Each row below holds a small network's activations on one input, seen along a few directions.
In each table, some parts of the input vary, and every possible input appears once, in random order.
Descriptions start from the smaller parts, as in this example, which fits no table here: ring(5) and (point or (values(2) and line(4)) or ring(9)).
Shared parts are said once, and a part with two or three values counts as separate values.

Other details of the inputs shift rows strongly along two fixed directions, in all tables alike. That doesn't count.

Table:
row 1: [-11  18  -7  -1  13 -17  12  -5 -31  -9   7 -28 -19]
row 2: [ -3   8 -17   5  -3 -16  11 -11 -26   3  -9 -31 -26]
row 3: [ 13   7  -1 -22  44 -23   0  -7  29   6 -25   7  11]
row 4: [ -4 -18  -4  16 -39  27 -23   4  -8   1  25   7  -7]
row 5: [  7 -14  21   1  -8  12 -17   6  38  -2   0  47  38]
row 6: [ -7  16  -5  -5  15  -8  15  -1 -29  -7   5 -32 -21]
row 7: [-11  -9   1   5 -25  29 -23  14  -7  -2  40   8 -10]
row 8: [ 12   7   5 -19  48 -18   7  -3  23   5 -27   5   9]
row 9: [-13  -7   4  11 -44  21 -15   4  -8  -2  36  13  -1]
row 10: [-2  1  1 -6 -9  4  5  4 -6  8  2 -1 -3]
row 11: [ 11  10   6 -16  29 -29  15 -11  27   2 -35  13  21]
row 12: [ -3   9 -15   8  -3 -19  14 -11 -26  -1  -7 -29 -25]
row 13: [ -2 -17   4  18 -35  31 -15  11 -12  -7  22   5  -4]
row 14: [ -3 -18   3  18 -34  33 -17   9 -10   0  22   8  -8]
row 15: [ 2 -5 -1 -3 19  4  0  6 22  1 -3  4 15]
row 16: [ 14 -23  14  10  -5  11 -24   6  41  -4  -7  46  32]
row 17: [ -6  22  -2   0   0 -10  26  -3 -31  -2  -3 -27 -14]
row 18: [ 11 -17  22  -5  -5  19 -15  10  37   1  -2  42  36]
row 19: [-3  3  7 -3 -6  8  8  2 -8  6  1 -1 -2]
row 20: [ 17  -5  -5  -1  34 -15  17  -3  29   8 -45  -2  19]
row 21: [-15  -7   0   9 -27  20 -24   6 -10 -13  43  11  -5]
row 22: [ 6  2  6 -7 21 -4 -5  4 14 -7  0 11 13]
row 23: [ -5  11 -14   9  -2 -17  15 -10 -28  -6 -10 -28 -23]
row 24: [-10  17 -13  -7  10 -17   7  -8 -24  -1   8 -30 -26]
row 25: [-11  14 -10   3   0  -3  31  -1 -25   5  -6 -35 -12]
row 26: [-14  -8  -1   8 -29  18 -25   5  -7  -9  45  10  -8]
row 27: [ -8  17  -9  -7  -3 -12  19  -9 -28   8  -3 -29 -19]
row 28: [ 21   3   2  -4  34 -22  12  -4  21   0 -41   6  15]
row 29: [  5  -2   6 -11   2  -8  -4  -5  23   8 -10  17  17]
row 30: [ 15 -13  -1  -2   8  -1  -5   2  19   8 -19  13   9]
Description of these inputs: values(3) and (point or ring(9)).
Question: Changing only the values(3) part turns row 5 into row 16. The same change can be made to row 27. Which row results?
Answer: row 4
Question: Which other rows agree with row 8 in the values(3) part? List them by row number.
Answer: row 1, row 3, row 6, row 7, row 15, row 21, row 22, row 24, row 26

Table:
row 31: [-21  18 -14   5  -2 -14  11 -10 -37  -2  16 -31 -33]
row 32: [-12  21  -4 -11   2  -7   5  -1 -36  -9  25 -25 -26]
row 33: [  1 -18   1   7 -38  24 -32   7  -3  -7  30  14   0]
row 34: [ -5   6  -6  12  -4  -6  -7  -2 -22 -17  16 -13 -18]
row 35: [-10  13   0  12 -11   1  23   2 -40 -13   4 -29 -14]
row 36: [ 12 -22  16  -5  22  33 -13  21  43   7  -2  31  31]
row 37: [ 13  11 -17  -8  45 -42  13 -15   6  -5 -35 -22  -6]
row 38: [ -9  -3  12   1 -15  11 -16   1   3  -2  23  23   2]
row 39: [-11 -11  11   0 -40  28 -23   7  -5   4  36  21  -4]
row 40: [ 10  10 -17  -3  35 -43  21 -20   4   4 -45 -21  -8]
row 41: [  1 -29  -2  27 -29  40 -28  13  -6   2  20  10 -14]
row 42: [ 14  17   5 -12  35 -29  35  -5  -2  -2 -44 -15  11]
row 43: [-21  22  -2   6  -6  -6  18  -5 -36  -2  14 -24 -24]
row 44: [  0  15  11 -10  33 -13  17   1  13  -6 -13   4  18]
row 45: [ 15 -18  16   5  -2   3 -22   0  38  -2 -11  47  28]
row 46: [  6  11 -12 -19  38 -36  16 -16  17  15 -33 -12  -1]
row 47: [ -6   3  -2  12 -30   4   2  -2 -34  -4  13 -11 -21]
row 48: [  0 -20  -4  11 -36  24 -32   9   0  -6  31  11  -2]
row 49: [ 12  -5 -12   0  13 -22   4 -12  16   8 -30  -4   1]
row 50: [ -2  -7  -6  18  -4  26  10  14 -26  -1   1 -27 -16]
row 51: [  4  -4  -6   7   8 -10 -13  -3   4 -14   5   1  -1]
row 52: [-15  20  -2  -6 -15  -2  23  -4 -40   8   7 -30 -27]
row 53: [-11   8 -13  20 -16  -6  16  -7 -33  -4   0 -27 -23]
row 54: [  4   1   2 -21   8  -3 -13  -1  10   2   8   6   4]
row 55: [ 14   4 -12  -4  26 -28  22 -13  17  12 -48 -12   6]
row 56: [ -2   0  -6   7 -31   7   8  -4 -24   7  -2 -16 -12]
row 57: [ 13 -23   6  11   0   0 -25  -1  44  -2 -10  44  27]
row 58: [-18   5 -14   3 -10   5 -13   0 -22 -10  39 -18 -23]
row 59: [ 14   1   5  -7   8 -14  16  -6   9   9 -37   5   9]
row 60: [  9  -8  24 -11   0  11 -12   5  39   8  -3  48  34]
row 61: [ 14   3  -7  -6  31 -22  24  -5  17   3 -41 -14  16]
row 62: [ -4   8 -13   5 -23  -8  11 -10 -39   5  -3 -32 -28]
row 63: [  3   6  -2 -15  26 -10  16   0  21   6 -16  -6  17]
row 64: [  2 -12  13  -1   6   6 -17   3  45   4   0  45  33]
row 65: [  7  28   8 -25  45 -30  38  -4   0   2 -33 -16  10]
row 66: [ 12  10  -2  -1  33 -38  15 -15   9  -1 -39  -2   0]
row 67: [-11   0 -12   4   4  20 -10  11 -32  -3  32 -28 -36]
row 68: [-11   7 -14  16 -12   0  20  -1 -32  -8   4 -36 -16]
row 69: [  7 -22   7   1  10  24 -24  11  27  11   5  27   6]
row 70: [  0  -1  -9 -13  14  -7 -13  -2  15  -1  10   0   2]
row 71: [-17 -14  -3  13 -35  24 -28   4   3   0  41  18  -4]
row 72: [-12  14   2  -5 -13  -2   6  -4 -29   2  17 -10 -20]
row 73: [ 13 -16  17   6 -18  15 -11   5  25   2  -7  40  26]
row 74: [-20  12   6   7 -25  13   6   1 -31  -1  26  -8 -17]
row 75: [ -3   3  -3  -6  20  -9 -16   0  12 -10  15   9   3]
row 76: [ -2  -4   9 -13  -9  13 -23   7   6  -4  27  18   3]
row 77: [-17  12   1  -1 -10   7 -11   3 -29 -14  40 -10 -21]
row 78: [ -9 -12   6   0 -43  27 -25   4  -2   8  36  18  -1]
row 79: [ 10 -13  20 -17   1  17 -10  10  42   7  -1  36  42]
row 80: [ 14  -1  -6  -3   7 -15  14  -6  13  13 -37  -3   8]
row 81: [  8   7  -7 -24  29 -20  -2  -3  14   4  -9  -4   3]
row 82: [ -1  -2 -17  14   7   7  -2   5 -37  -6   7 -37 -39]
row 83: [ 15 -19  11  -4  -6   9 -29   7  28  -6   3  35  20]
row 84: [  8  15  -5 -22  32 -29  26 -10  14  20 -39 -11   6]
row 85: [  9 -11 -10   2   4  -6 -15  -2  16  -4  -2   2   2]
row 86: [  3 -15   9  -3   3   9 -17   2  48   8  -2  42  32]
row 87: [-20  14   8   3 -16  15  12   8 -32 -10  29 -16 -10]
row 88: [  9  17   1  -2  40 -32  33  -7   0  -8 -40 -16   9]
row 89: [ 16  10 -14 -11  30 -41  23 -17   3  13 -51 -22  -6]
row 90: [ 18 -22  15  -3  -8   5 -21   1  38   5 -16  45  27]
row 91: [  0 -14   8  10 -32  24 -29  10  -6 -14  34  20   0]
row 92: [  3  14   2 -15  41 -24  -3  -5  13 -10  -4   5   5]
row 93: [ -1  -9  16   1   0   7 -25   2  31  -2  14  43  20]
row 94: [ 12 -17  12   0 -16  19  -8   9  24   2  -6  24  32]
row 95: [-11  -8  17   0 -35  38 -10  17  -3  -3  37  16  12]
row 96: [-18   8  -6   4  -8   9  10   4 -18  -5  21 -21  -7]
row 97: [  4  -8  -6  11  -4  -3   2  -5  12   3 -15   5   6]
row 98: [-12   7  -4  -4 -14  12  13   8 -19   3  17 -22  -6]
row 99: [  8  23  -2 -28  35 -35  34 -16   2  20 -43 -20   1]
row 100: [ 17 -23  11   0  -5  15 -11  12  42   3 -14  33  41]
row 101: [-16   6 -12   0 -27   5   0  -2 -30   9  23 -22 -27]
row 102: [  8   6   3   6  17 -20  14  -8   9  -1 -30   5   8]
row 103: [ 12 -15  -2  13   9  16   1   7   6  10 -21   0  -4]
row 104: [  1  -4   1  13   0   2   5   4   4 -11  -4   2  13]
row 105: [-18  14 -16   2 -13  -2  18  -6 -30  10  11 -35 -26]
row 106: [ -7   5   1  16 -22   4  10  -2 -27  -5   2 -10 -14]
row 107: [ -4   6  -3   8  -6  -4  -6  -1 -25 -16  15 -13 -17]
row 108: [ 1 -5  0  1 13 17  4  8  2 14 -4 -4 -9]
row 109: [ -7  -1   3   9 -31  19   9   9 -29  -7  13 -14  -6]
row 110: [-11  -5   8   6  -9  19  -8  11   8  -9  25  14  17]
Question: Changing only one part turns row 100 into row 98. The same change can be made to row 89. Which row results?
Answer: row 101
Question: Changing only one part turns row 85 into row 70. The same change can be made to row 73. Which row results?
Answer: row 60
Question: Changing only one part turns row 51 into row 75. The same change can be made to row 59. Which row results?
Answer: row 52
Question: What is each input in this table made of?
Answer: values(2) and line(4) and (point or ring(9))
Question: Which other rows does row 48 become when the values(2) part takes its other values? List them by row number.
Answer: row 81
Question: Which other rows does row 109 become when the ring(9) part takes its other values? List them by row number.
Answer: row 35, row 42, row 61, row 68, row 88, row 94, row 100, row 104

Table:
row 111: [  3   9  -1  -7  22  -3   2   4  -8  -7   4 -13  -7]
row 112: [ 11 -14   4   7  -2   9 -17   4  13 -10   2  14   8]
row 113: [ -3  -6   4 -10 -11   5 -10   1   6   6  11  12   4]
row 114: [ -3   7  -5   3   4 -12  10  -5  -7 -10  -6  -9   2]
row 115: [  0   3  -8  -3   2  -9   1 -10  -4   5 -11 -10 -10]
row 116: [  7  13   2 -16  40 -25  15  -5  19  -4 -25   3  19]
row 117: [ -9  -5  -1  23 -23  11  -7   2 -25 -11  19  -2 -13]
row 118: [ -1 -10  -3  -1  -1  10 -13   1  11   4  13   8  -2]
row 119: [ -4  18  -5 -12   6 -19  16  -5 -15   3  -3 -20 -12]
row 120: [ -1  -2  -1  -3  13   6 -10  10   8   1  11   0   0]
row 121: [  6   9   7 -20  18 -12   1   1  19   6  -5  13  15]
row 122: [-17  20 -10 -12  -6  -7  15  -4 -44   6  18 -35 -32]
row 123: [ -8  -7  -4  15 -33  28   5  11 -22   3  14 -11 -13]
row 124: [  7  -1  12  -8  13   0  15   1  17   7 -22   5  20]
row 125: [ -2   5  -8 -10  19  -4   4  -2  -3   7   4 -12 -12]
row 126: [  5  -1  -1   3 -14  -7  -4  -3   4   2  -3  10   4]
row 127: [-7  9 13 -7 -2  6 -7  4  6 -2 20 17  8]
row 128: [  3 -12   3  -3 -16   2 -14  -1  14   6   2  21   9]
row 129: [  4  -7   4   1   2  12 -14   8   6 -10  13   7   3]
row 130: [  7   0  -7  10  -3   1  17   2  -9   9 -24 -11  -4]
row 131: [ -4  -6   9   4   1   9  -9   6   4 -10  12  13   6]
row 132: [-10  -1  -2  17 -16   7  -2   1 -26 -12  17  -9 -16]
row 133: [ -9   8 -21  14 -12  -7  10 -10 -40   3   8 -39 -38]
row 134: [ -6  -2  -2   7 -34   8  -8   1 -11  -2  21   2  -6]
row 135: [ -3  11   7  -7   9   3  21   2 -10   7  -7 -16   3]
row 136: [  0   4 -11   0  20 -15   7  -1  -5  -1 -12 -22 -13]
row 137: [ -5  -2  10   0   6  11 -10   8   3  -8  17  14   7]
row 138: [  5 -13   0  10 -16  19   1   9   6   6  -7   8   6]
row 139: [  0  10 -10  -3  -1 -22  12 -12 -19   7 -16 -17 -15]
row 140: [  5  -9  -6  13   1   0 -11   3   6   0  -3   2  -1]
row 141: [-7  4  6 -3  3 10 -7  7  5 -8 21 12 15]
row 142: [  0   8  -7  -3   7   0  26   3 -16   7 -17 -25 -13]
row 143: [ 10   1  -6   8   9  -9   2  -4 -10  -8 -10 -11  -9]
row 144: [ 14  11  -4  -8  40 -38  20 -13  18  -4 -44  -1  17]
row 145: [-18  21   0   0 -13  -4  12  -3 -33  -6  20 -21 -22]
row 146: [ -5   2  10   0 -12   2  -5  -1   7  -6  11  16   6]
row 147: [  3 -13  -3  11  -4   6 -15   6  10  -2   6   6   0]
row 148: [ 10  19  -4 -20  32 -40  24 -13   6   6 -35 -13   1]
row 149: [  1 -10   9   7   1   7 -12   5  11 -10   5  20  10]
row 150: [  0  -2  11   3 -13   2  -9  -1  15  -5   5  25  12]
row 151: [  3 -13  13   5 -14  17   1   5  14   4  -4  14  20]
row 152: [  4 -10  -6   4  -1   1  -8  -4   9   4   0   4  -4]
row 153: [  6   7  -6  -2  20 -14   9  -3 -10  -9 -12 -20 -11]
row 154: [ 10   0   5 -11  21   5  12   9  19  11 -20   6  13]
row 155: [ -3  -6   0  -6  -6  11 -15  -1   9   5  10   9   1]
row 156: [  2  -3  10   7 -15   1 -10  -2  14  -4   3  26  12]
row 157: [  6 -12  -1   4 -12   7 -20  -4  16   6  -2  18   7]
row 158: [  6 -15  11   8 -17  16   1   4  13   4  -8  14  20]
row 159: [-12  -2  -9   9 -11  11  -7   8 -20  -5  24 -19 -20]
row 160: [-11  -7 -10  10 -23  16 -10   0 -17   0  27 -11 -21]
row 161: [ -5   9  -3  -1   8 -11  11  -4  -7 -10  -3 -10   2]
row 162: [  5  -7   6  12 -14   8   8   0   1   6 -15   2  13]
row 163: [  5   3   2 -20  25  -5  -6  -4  20  10 -10   8   9]
row 164: [  1 -11   4  -7 -13   4 -14   0  14   6   5  20  10]
row 165: [  7  -2  -1 -12  16 -10  -5  -9  21   7 -19   8   8]
Question: What is each input in this table made of?
Answer: line(5) and (values(2) or ring(9))
Question: Changing only the line(5) part turns row 133 into row 160. The same change can be made to row 143. Which row results?
Answer: row 153
Question: Changing only the line(5) part turns row 141 into row 116. The same change can be made to row 154. Which row results?
Answer: row 142
Question: Which other rows does row 124 become when the values(2) part takes its other values? List them by row number.
Answer: row 142
Question: A walk changes only the line(5) part. It starts at row 122 and steps to row 113. List the rest of the walk in order.
Answer: row 164, row 128, row 139
